Each row below holds a small network's activations on one record, seen along a few directions.
Each row is followed by the record's values for the fields Tev, Vepi, Bosa, Faba, Guvi, Ziva.
A field that a record lacks is written absent.
The largest differences between rows may come from other fields.
In the rows, 500 means zero.
Strong random noise was added to every row along 2 fixed directions; ignore it. To show where, here is one row again and again, with new noise each time:
[590 636 379 491 437 246 363 326 390 418 578 476 495 453 621 393]
[622 663 549 466 512 366 216 421 510 557 582 468 515 427 584 486]
[594 577 519 486 500 367 277 494 463 528 596 482 527 424 528 508]
[651 738 597 446 531 381 145 374 566 599 571 456 507 426 625 480]

[530 361 461 565 409 455 725 561 293 521 448 535 350 457 387 403]  Tev is e1, Vepi is p2, Bosa is k1, Faba is y3, Guvi is absent, Ziva is h3
[477 646 812 424 581 657 229 371 788 640 424 441 502 671 715 576]  Tev is e1, Vepi is p1, Bosa is k2, Faba is y3, Guvi is absent, Ziva is h3
[435 301 543 533 455 524 582 616 454 467 483 519 489 587 443 548]  Tev is e1, Vepi is p1, Bosa is k2, Faba is y1, Guvi is z1, Ziva is h3
[371 411 261 530 476 541 758 506 435 312 495 534 606 514 426 503]  Tev is e3, Vepi is p1, Bosa is k2, Faba is y3, Guvi is absent, Ziva is h2
[613 718 715 428 552 513 137 442 644 677 531 463 483 473 622 534]  Tev is e1, Vepi is p1, Bosa is k2, Faba is y1, Guvi is z1, Ziva is h2
[574 778 562 421 660 660 265 450 740 616 551 490 654 367 506 564]  Tev is e4, Vepi is p1, Bosa is k2, Faba is y4, Guvi is absent, Ziva is h2
[517 580 513 478 420 343 419 304 508 430 457 456 409 644 725 402]  Tev is e1, Vepi is p1, Bosa is k1, Faba is y1, Guvi is z2, Ziva is h2
[550 684 503 447 475 334 344 295 504 497 533 456 445 513 708 415]  Tev is e1, Vepi is p2, Bosa is k1, Faba is y4, Guvi is absent, Ziva is h2
[568 689 722 449 502 537 346 301 686 637 373 455 358 618 695 432]  Tev is e1, Vepi is p1, Bosa is k2, Faba is y1, Guvi is z2, Ziva is h2
[540 374 548 558 474 460 547 660 375 578 498 527 409 434 387 492]  Tev is e1, Vepi is p2, Bosa is k2, Faba is y1, Guvi is z2, Ziva is h2
[437 403 604 501 485 545 542 546 526 500 445 501 447 606 514 526]  Tev is e1, Vepi is p1, Bosa is k2, Faba is y1, Guvi is z1, Ziva is h3
[517 515 595 490 554 505 292 604 535 593 584 496 567 443 483 599]  Tev is e2, Vepi is p2, Bosa is k2, Faba is y4, Guvi is absent, Ziva is h2
[580 519 301 534 548 560 655 584 417 484 548 543 583 290 264 470]  Tev is e4, Vepi is p2, Bosa is k1, Faba is y1, Guvi is z1, Ziva is h3
[554 651 684 463 491 531 406 346 594 624 381 474 341 592 662 424]  Tev is e1, Vepi is p1, Bosa is k2, Faba is y1, Guvi is z2, Ziva is h2
[469 478 397 519 456 271 460 422 393 370 581 463 495 549 636 464]  Tev is e1, Vepi is p2, Bosa is k1, Faba is y3, Guvi is absent, Ziva is h2
[562 595 367 511 521 656 698 494 477 545 449 566 518 332 334 426]  Tev is e4, Vepi is p1, Bosa is k2, Faba is y3, Guvi is absent, Ziva is h2
[554 409 476 540 473 377 450 635 337 532 598 518 492 386 413 521]  Tev is e1, Vepi is p2, Bosa is k1, Faba is y4, Guvi is absent, Ziva is h2
[634 630 441 524 372 330 613 254 363 527 387 506 273 484 597 258]  Tev is e1, Vepi is p2, Bosa is k1, Faba is y1, Guvi is z2, Ziva is h2
[433 409 633 507 493 604 512 506 590 524 435 488 487 650 541 556]  Tev is e1, Vepi is p1, Bosa is k2, Faba is y3, Guvi is absent, Ziva is h3
[436 391 101 559 400 476 912 480 289 280 504 580 578 413 341 392]  Tev is e3, Vepi is p1, Bosa is k2, Faba is y3, Guvi is absent, Ziva is h2
[580 612 483 490 576 605 532 496 584 576 446 505 501 396 412 468]  Tev is e3, Vepi is p2, Bosa is k1, Faba is y1, Guvi is z2, Ziva is h2
[460 190 436 577 492 402 492 913 252 482 704 547 590 337 244 658]  Tev is e1, Vepi is p2, Bosa is k2, Faba is y4, Guvi is absent, Ziva is h2
[579 497 584 522 470 518 510 538 427 624 429 514 371 460 441 456]  Tev is e2, Vepi is p2, Bosa is k1, Faba is y3, Guvi is absent, Ziva is h2
[447 505 641 450 557 510 239 549 623 519 593 456 588 562 579 646]  Tev is e1, Vepi is p1, Bosa is k2, Faba is y4, Guvi is absent, Ziva is h3
[641 588 752 514 544 577 350 559 565 793 449 511 383 402 455 513]  Tev is e1, Vepi is p2, Bosa is k2, Faba is y3, Guvi is absent, Ziva is h2
[526 556 644 479 496 540 462 424 560 596 442 478 399 564 588 474]  Tev is e1, Vepi is p2, Bosa is k1, Faba is y3, Guvi is absent, Ziva is h3
[530 561 629 491 509 483 374 407 556 595 489 460 443 545 601 509]  Tev is e1, Vepi is p2, Bosa is k2, Faba is y3, Guvi is absent, Ziva is h3
[371 116 321 585 379 379 770 756 237 330 581 566 522 499 323 546]  Tev is e1, Vepi is p1, Bosa is k2, Faba is y4, Guvi is absent, Ziva is h2
[594 740 453 453 588 557 416 391 622 565 495 503 575 354 475 481]  Tev is e3, Vepi is p2, Bosa is k1, Faba is y4, Guvi is absent, Ziva is h2
[540 697 388 491 346 286 568  45 451 394 383 471 348 650 807 252]  Tev is e1, Vepi is p1, Bosa is k2, Faba is y3, Guvi is absent, Ziva is h2
[464 628 289 470 520 527 626 321 536 342 503 500 613 498 543 435]  Tev is e4, Vepi is p1, Bosa is k1, Faba is y4, Guvi is absent, Ziva is h3
[516 474 779 467 575 646 263 678 634 706 527 501 524 492 476 659]  Tev is e1, Vepi is p1, Bosa is k2, Faba is y4, Guvi is absent, Ziva is h2
[516 459 378 517 442 280 451 515 323 393 621 485 505 463 533 458]  Tev is e1, Vepi is p2, Bosa is k1, Faba is y1, Guvi is z1, Ziva is h3
[438 359 524 504 435 472 540 539 440 442 507 492 465 597 519 522]  Tev is e1, Vepi is p1, Bosa is k1, Faba is y2, Guvi is absent, Ziva is h3
[379 309 255 555 488 604 901 621 380 323 441 546 551 497 295 478]  Tev is e3, Vepi is p2, Bosa is k2, Faba is y1, Guvi is z2, Ziva is h3
[468 322 347 533 567 594 617 817 400 473 634 558 678 279 164 642]  Tev is e3, Vepi is p2, Bosa is k1, Faba is y4, Guvi is absent, Ziva is h3
[427 395 684 481 513 578 464 554 591 509 438 478 464 659 558 567]  Tev is e1, Vepi is p1, Bosa is k1, Faba is y1, Guvi is z1, Ziva is h3
[317 229 508 538 423 502 667 577 461 361 461 493 479 728 539 563]  Tev is e1, Vepi is p1, Bosa is k2, Faba is y3, Guvi is absent, Ziva is h3
[403 413 563 479 548 429 291 584 553 409 619 447 622 596 591 641]  Tev is e1, Vepi is p2, Bosa is k1, Faba is y4, Guvi is absent, Ziva is h3
[496 352 554 537 501 515 508 686 396 568 560 512 479 435 376 555]  Tev is e1, Vepi is p2, Bosa is k2, Faba is y3, Guvi is absent, Ziva is h3
[637 350 557 565 488 441 421 819 326 670 618 550 473 251 218 582]  Tev is e1, Vepi is p2, Bosa is k1, Faba is y2, Guvi is absent, Ziva is h2
[484 402 487 503 514 335 248 671 441 448 702 481 641 447 489 651]  Tev is e1, Vepi is p2, Bosa is k1, Faba is y4, Guvi is absent, Ziva is h2
[375 457 457 480 441 378 521 385 483 319 497 456 472 700 702 463]  Tev is e1, Vepi is p1, Bosa is k2, Faba is y1, Guvi is z1, Ziva is h3
[456 432 461 515 527 743 765 597 530 537 386 561 503 456 320 505]  Tev is e3, Vepi is p1, Bosa is k2, Faba is y3, Guvi is absent, Ziva is h2
[370 193 683 520 536 606 446 831 516 518 545 497 546 607 394 736]  Tev is e1, Vepi is p1, Bosa is k1, Faba is y2, Guvi is absent, Ziva is h2

Which values does each new row have?
[445 553 394 488 453 287 428 349 422 349 567 462 511 570 689 449]  Tev is e1, Vepi is p2, Bosa is k2, Faba is y4, Guvi is absent, Ziva is h2
[467 431 574 488 534 483 363 610 520 521 574 485 557 515 520 587]  Tev is e1, Vepi is p2, Bosa is k2, Faba is y4, Guvi is absent, Ziva is h2
[552 585 315 506 568 591 618 533 487 490 553 545 631 282 295 485]  Tev is e4, Vepi is p2, Bosa is k2, Faba is y4, Guvi is absent, Ziva is h3
[508 402 373 558 407 389 646 481 337 446 502 523 455 496 480 421]  Tev is e1, Vepi is p2, Bosa is k2, Faba is y3, Guvi is absent, Ziva is h2
[605 917 528 427 564 682 503 134 743 606 343 485 457 490 647 344]  Tev is e4, Vepi is p1, Bosa is k2, Faba is y3, Guvi is absent, Ziva is h3
[459 391 576 519 543 833 775 648 593 601 333 566 477 480 266 542]  Tev is e3, Vepi is p1, Bosa is k2, Faba is y3, Guvi is absent, Ziva is h3
[631 748 190 494 515 378 521 347 435 418 592 519 592 267 445 357]  Tev is e4, Vepi is p2, Bosa is k2, Faba is y1, Guvi is z1, Ziva is h2
[501 634 644 453 498 458 292 299 665 533 465 442 469 662 763 496]  Tev is e1, Vepi is p1, Bosa is k2, Faba is y3, Guvi is absent, Ziva is h2
[477 408 463 519 470 402 500 584 400 452 560 505 493 496 486 502]  Tev is e1, Vepi is p2, Bosa is k2, Faba is y1, Guvi is z1, Ziva is h2
[495 465 375 521 610 587 485 666 537 483 626 523 729 330 290 620]  Tev is e3, Vepi is p2, Bosa is k2, Faba is y4, Guvi is absent, Ziva is h3
[528 291 539 555 450 505 591 738 354 577 524 542 441 411 288 547]  Tev is e1, Vepi is p2, Bosa is k1, Faba is y2, Guvi is absent, Ziva is h3
[530 678 318 467 587 466 397 422 569 422 628 492 696 374 513 503]  Tev is e4, Vepi is p2, Bosa is k2, Faba is y4, Guvi is absent, Ziva is h2
[420 364 630 476 527 475 319 703 526 480 592 472 543 583 534 658]  Tev is e1, Vepi is p1, Bosa is k1, Faba is y1, Guvi is z1, Ziva is h2
[471 592 717 437 556 518 210 431 714 571 510 439 524 629 692 602]  Tev is e1, Vepi is p1, Bosa is k2, Faba is y4, Guvi is absent, Ziva is h2
[499 442 300 545 401 250 569 453 279 382 598 506 482 444 519 419]  Tev is e1, Vepi is p2, Bosa is k2, Faba is y4, Guvi is absent, Ziva is h2
[564 583 771 463 516 582 324 467 636 673 406 468 381 590 603 523]  Tev is e1, Vepi is p1, Bosa is k1, Faba is y1, Guvi is z2, Ziva is h2
[495 557 693 458 620 862 540 534 787 673 350 512 520 518 409 575]  Tev is e3, Vepi is p1, Bosa is k2, Faba is y3, Guvi is absent, Ziva is h3
[546 598 465 498 382 367 555 254 452 468 418 486 357 592 677 343]  Tev is e1, Vepi is p1, Bosa is k1, Faba is y3, Guvi is absent, Ziva is h2
[449 501 577 461 663 684 357 700 706 532 579 500 705 450 399 710]  Tev is e4, Vepi is p1, Bosa is k1, Faba is y4, Guvi is absent, Ziva is h2
[584 528 663 482 575 466 200 670 517 667 629 488 536 362 445 632]  Tev is e1, Vepi is p2, Bosa is k1, Faba is y4, Guvi is absent, Ziva is h2
[613 722 326 484 556 547 564 402 508 520 506 520 542 308 407 401]  Tev is e4, Vepi is p2, Bosa is k2, Faba is y1, Guvi is z1, Ziva is h2
[406 394 571 486 523 473 346 643 518 464 600 483 581 563 536 645]  Tev is e1, Vepi is p1, Bosa is k2, Faba is y4, Guvi is absent, Ziva is h2
